Each row below holds a small network's activations on one input, seen along a few directions.
Each table varies a few parts of the input and shows all the possible inputs, shuffled.
Descriptions start from the smaller parts, as in this example, which fits no table here: one of 2 separate values, together with either a single point or one of 9 places along a line or (one of 6 places along a line, together with one of 8 places around a ring).
Shared parts are said once, and a part with two or three values counts as separate values.
(in the rows, 128 means zero)

Other details of the inputs shift rows strongly along three fixed directions, in all tables alike. That doesn't count.

A family of inputs:
r1: [122 153 130 124 118 127 102 119 125 149  71]
r2: [112 142 149 124 103 114 116 131 120 162  78]
r3: [101  86 107 172 104 165  99 202  62 150 199]
r4: [ 84 127 146 139  84 141  62 161  84 163 110]
r5: [121  66 147 107 167  87 168 133 121 105 176]
r6: [ 65  52 177 145 128  96 114 166  99 157 171]
r7: [121 118 147 132 129 129 145 121 161 172  46]
r8: [109 102 154 140 162  74 191 150 171 133  98]
r9: [150 100 128  93 186  88 193  79 157 110 102]
r10: [103 173 127 133  49 182  32 170  76 132 183]
r11: [145 153 114 130 106 170  57 159  87  70 217]
r12: [167 172 119 112  91 173  85 126  94  73 179]
r13: [ 76 114 152 143 112 118  75 152 112 204  53]
r14: [162 113 144 121 184 117 192 133 156  61 171]
r15: [138 138 105 153 121 141 131  86 118 187 107]
r16: [ 89 106 129 187 103 144 113 159 106 228  75]
r17: [110  87 160 122 163  79 170 137 133 107 185]
r18: [195 145 115  88 151 140 142 117 113  50 176]
r19: [ 97  79 140 166 153  80 172 135 103 171 149]
r20: [148 180 105  97  91 175  69 117 125 168  81]
r21: [161 188 107 119  93 160  83 132 111  77 188]
r22: [ 72 103 150 153  95 148  91 153 129 198  55]
r23: [126 137 145 126 150  95 125 125 151 177  56]
r24: [163 150 120 121 151 121 176 107 185 105  95]
r25: [183 195  58 128  80 217  64 118  68 135 158]
r26: [ 90  83 136 136  90 165  82 196  90 131 175]
r27: [120  80 156 145 175  96 167 170 145  94 172]
r28: [114 122 108 108 119 137 104  96 138 165  86]
r29: [190 183  80 132 121 152 169  55 132 106 150]
r30: [112 111 142 127 102 128 117 138 100  91 213]
r31: [ 60  79 153 147 117 113  88 144 111 177 124]
r32: [140 186  84 118  55 206  46  82 115 111 153]
r33: [113 164 109 123  95 135  98  77 167 200  40]
r34: [111 115 137 128 129 103 127 122 143 141 145]
r35: [103  89 146 148 143 128 131 161 126 108 143]
r36: [135 141 131 128 138 109 124 153 110  67 189]
r37: [131 140 107 174 102 158 140 150  95 128 167]
r38: [ 50  76 170 157 116  96 138 175 127 181  75]
r39: [122 113 148 120 147 110 141 112 144 138 141]
r40: [108 120 140 126 109 127 117 144 109  95 223]
r41: [113  73 159 127 171  88 162 124 122  98 171]
r42: [113 154 133 133  71 185  29 171  77 134 184]
r43: [115 109 138 139 142 121 152 140 144 107 114]
r44: [ 63  86 147 149 115 109  84 152 121 187 126]
r45: [177 133  96 107 151 161 150 119 141  40 170]
r46: [ 47  62 166 165 123 100 127 204 106 133 155]
r47: [135 148 109 141  99 182  85 139 139 109 140]
r48: [160 109 128 100 193  89 170 125 129  77 132]
r49: [104 105 154 140 118 123 146 159 126 115 142]
r50: [128 132 140 128 117 133 149 118 157 149  64]
r51: [153 112 129  90 183  88 191  87 170 124 112]
r52: [146 111 138 111 171  86 197  92 140  58 172]
r53: [139  98 102 138 160 109 168 111 108 155 149]
r54: [ 72  66 165 129 148  79 119 179  99 184  82]
r55: [144 165 110 107 127 115 158  46 178 146  47]
r56: [133 116 154 123 158 107 136 130 117 115 112]
r57: [157 133 137 116 188  76 174 125 143  75 139]
r58: [171 162  95 102 116 166  79 143 105  78 194]
r59: [157 182  70 102  65 209  42  94 126 125 163]
r60: [102  95 147 135 139 105 116 139 130 138 169]
r61: [165 166 109 121 144 133 166  90 189 110  68]
r62: [114 153 121 118  90 142 104  71 151 194  34]
r63: [187 169  94 149 142 141 197  80 154 140  73]
r64: [110  92 138 124 136 131 133 174 130 132 147]
r65: [123 131 129 164 132 108 146 152  79 147 150]
r66: [110 167 109 125  86 130 103  78 168 199  40]
r67: [109 137 120 146  99 149 109 158 133 105 153]
r68: [107  71 146 124 175  78 133 194  97  98 189]
r69: [114 124 143 133 125 131 141 151 144 134 124]
r70: [175 143  90 108 149 158 145 122 156  63 154]
r71: [110  74 160 140 164  97 179 164 126  80 162]
r72: [189 189  93  96  87 186 109  58 135  75 162]
r73: [162 189  94 151  97 182  88 101  96 181  88]
r74: [177 153 138 104 153 117 153  88 145 118  76]
r75: [169 142 104 106 157 136 163 110 181 116  90]
r76: [157 185 116 107 133 114 148  70 162 140  25]
r77: [170 158 109 108 136 124 154  87 152  58 196]
r78: [181 178 124 102 139 137 136 109 131  73 157]
r79: [107  77 138 128 141 129 138 170 116 111 145]
r80: [ 66 123 151 148  83 131 107 163 142 208  66]
r81: [162 157 109 153 131 135 136 124  91 136 138]
r82: [118 118 110 108 143 110 129  99 158 166  83]
r83: [154 136 147 109 179  72 197  98 147  93  85]
r84: [170 184 118 105 145 107 148  81 175 150  38]
Description of these inputs: one of 3 separate values, together with one of 4 places along a line, together with either a single point or one of 6 places around a ring.
Changing only the choice among 3 separate values turns r81 into r19. The same change can be made to r1. Which row results? -> r32
Changing only the choice among 3 separate values turns r68 into r82. The same change can be made to r84. Which row results? -> r34
Changing only the choice among 3 separate values turns r26 into r5. The same change can be made to r37. Which row results? -> r29
A walk changes only the place on the ring of 6. It starts at r35 and steps to r22. List the rest of the walk in order. -> r7, r14, r27, r47
A walk changes only the place on the line of 4. It starts at r55 and steps to r32. List the rest of the walk in order. -> r31, r28
A walk changes only the place on the ring of 6. It starts at r67 and steps to r8. List the rest of the walk in order. -> r80, r49, r38, r46
List by row number the other rows that have the choice among 3 separate values and the place on the line of 4 in common with r23. -> r11, r13, r42, r56, r73, r74
Which other rows does r52 become when the choice among 3 separate values takes its other values? List them by row number. -> r38, r83
Which other rows does r12 become when the choice among 3 separate values takes its other values? List them by row number. -> r50, r72

A family of inputs:
r85: [ 71  95 157 157 100 117  92 198  92 155 129]
r86: [126  98 139 140 152 113 147 185 120  65 199]
r87: [119 135 129 134 108 150 126 123 144 161  51]
r88: [123 109 149 136 143 121 143 176  97  55 225]
r89: [ 49  85 153 144  99 107  60 160  87 185 140]
r90: [191 173  68 177 110 185 134  97  72 155 173]
r91: [120 151 112 110  73 180  70 108 119 161  93]
r92: [144 125 150 125 154 110 161 135 145 126  87]
r93: [107 124 127 149  95 147  94 173 111 107 170]
r94: [132 163 110 110  97 157  92 105 139 130 144]
r95: [ 97 109 146 136 124 125 139 144 144 190  26]
r96: [115  72 153 133 182  91 155 193 113  80 186]
r97: [111 127 136 120 117 109 124  92 159 181  79]
r98: [165 139 136  92 200  52 236  39 209 124  60]
r99: [144  96 133 108 178  95 194 104 164  93 137]
r100: [141 134 132 124 158 113 151 119 140 119  88]
r101: [ 88  88 157 132 125  95 106 170  87 117 183]
r102: [126 158  98 110  62 200  55 112 129 162 101]
r103: [ 88  42 167 123 194  55 153 183 107 108 192]
r104: [159 138 129  93 169  94 199  48 187 147  24]
r105: [107 102 153 125 118 122  97 154  88 105 204]
r106: [108 141 142 110 121 104 126  94 140 178  74]
r107: [ 94 116 149 146 120 109 135 132 162 199  41]
r108: [ 96 116 134 139 137 111 124 141 157 192  38]
r109: [ 54  74 171 135 130  83 105 178  95 176 143]
r110: [158 175  88 128  75 211  95 108 139  91 143]
r111: [103 161 117 139  73 169  78 140 141 181  81]
r112: [213 164  58 164 157 162 167  88  68  98 208]
r113: [173 189  96  98  83 181  73 100 113  93 146]
r114: [147 157  67 186  82 197 118 104  74 212 115]
r115: [136 154 124 117  95 149  88  93 127 126 142]
r116: [121 118 147 104 159  86 159 117 155 147 103]
r117: [153 141 126 121 144 124 150 143 153 111  94]
r118: [199 155  70 173 147 145 180 108  74 113 192]
r119: [154 180 112 121  97 180  96 130 121 100 137]
r120: [191 172  97  98 112 177 108  89 139  53 202]
r121: [105 117 148 135 128 119 128 153 155 198  35]
r122: [149 116 130 123 184  94 187 116 159  80 131]
r123: [ 75 103 151 154 110 121 114 179 114 135 169]
r124: [109 152 122 132  89 167  65 146 113 175  68]
r125: [153 118 136 123 188  90 186 113 149  73 132]
r126: [110 130 116 119  99 143 115  88 157 173  75]
r127: [ 56  97 144 143  80 117  67 166 104 185 135]
r128: [117  82 138 140 152 128 154 176 127  72 190]
r129: [152 133 114 111 125 146 133  90 131  70 177]
r130: [149 153 119 107 125 131 129  89 128  78 186]
r131: [165 181  83 100  95 189  68  88 129  95 162]
r132: [153 143 126 126 141 134 153 121 167 123  92]
r133: [131 134 138 136 142 102 158 128 151 125  82]
r134: [140 119 126 124 145 137 162 137 156 125  86]
r135: [176 151  87 173 162 116 207  86  99 174 136]
r136: [190 173 106 113 124 166 127 129 119  41 171]
r137: [137 126 134  99 164  98 139  99 136 132  93]
r138: [ 88  80 153 128 143  97 102 163  82 109 198]
r139: [144 126 147 103 153  99 150 100 144 136  98]
r140: [161 119 152 124 180  93 192 124 149  83 125]
r141: [131 130 140 122 154 110 163 142 157 134  91]
r142: [ 77  63 165 132 147  75 123 192 107 141 159]
r143: [146 164 119 134  93 169 101 117 131 113 129]
r144: [151 176 103 110  83 161  83  89 123 104 144]
r145: [ 55  87 149 165  82 146  82 185  99 171 126]
r146: [137 112 146 104 159  95 150 115 155 142 100]
r147: [116  86 144 123 155  91 140 164 117  76 210]
r148: [ 71 121 147 156  85 142  80 174 101 155 148]
r149: [153 150 106 103 141 121 130  68 155 109 125]
Changing only one part turns r142 into r146. The same change can be made to r113. Which row results? -> r139
Changing only one part turns r125 into r145. The same change can be made to r124. Which row results? -> r95
Describe the family of inputs behind these rows. -> one of 5 separate values, together with either a single point or (one of 2 separate values, together with one of 6 places around a ring)
Which other rows does r96 become when the choice among 2 separate values takes its other values? List them by row number. -> r103
A walk changes only the place on the ring of 6. It starts at r136 and steps to r85. List the rest of the walk in order. -> r133, r93, r86, r117
List by row number the other rows that have the choice among 5 separate values in common with r119. -> r88, r94, r98, r106, r109, r111, r116, r123, r130, r135, r141, r148
Which other rows does r143 become when the place on the ring of 6 takes its other values? List them by row number. -> r92, r107, r121, r132, r140
Which other rows does r131 become when the choice among 2 separate values takes its other values? List them by row number. -> r108
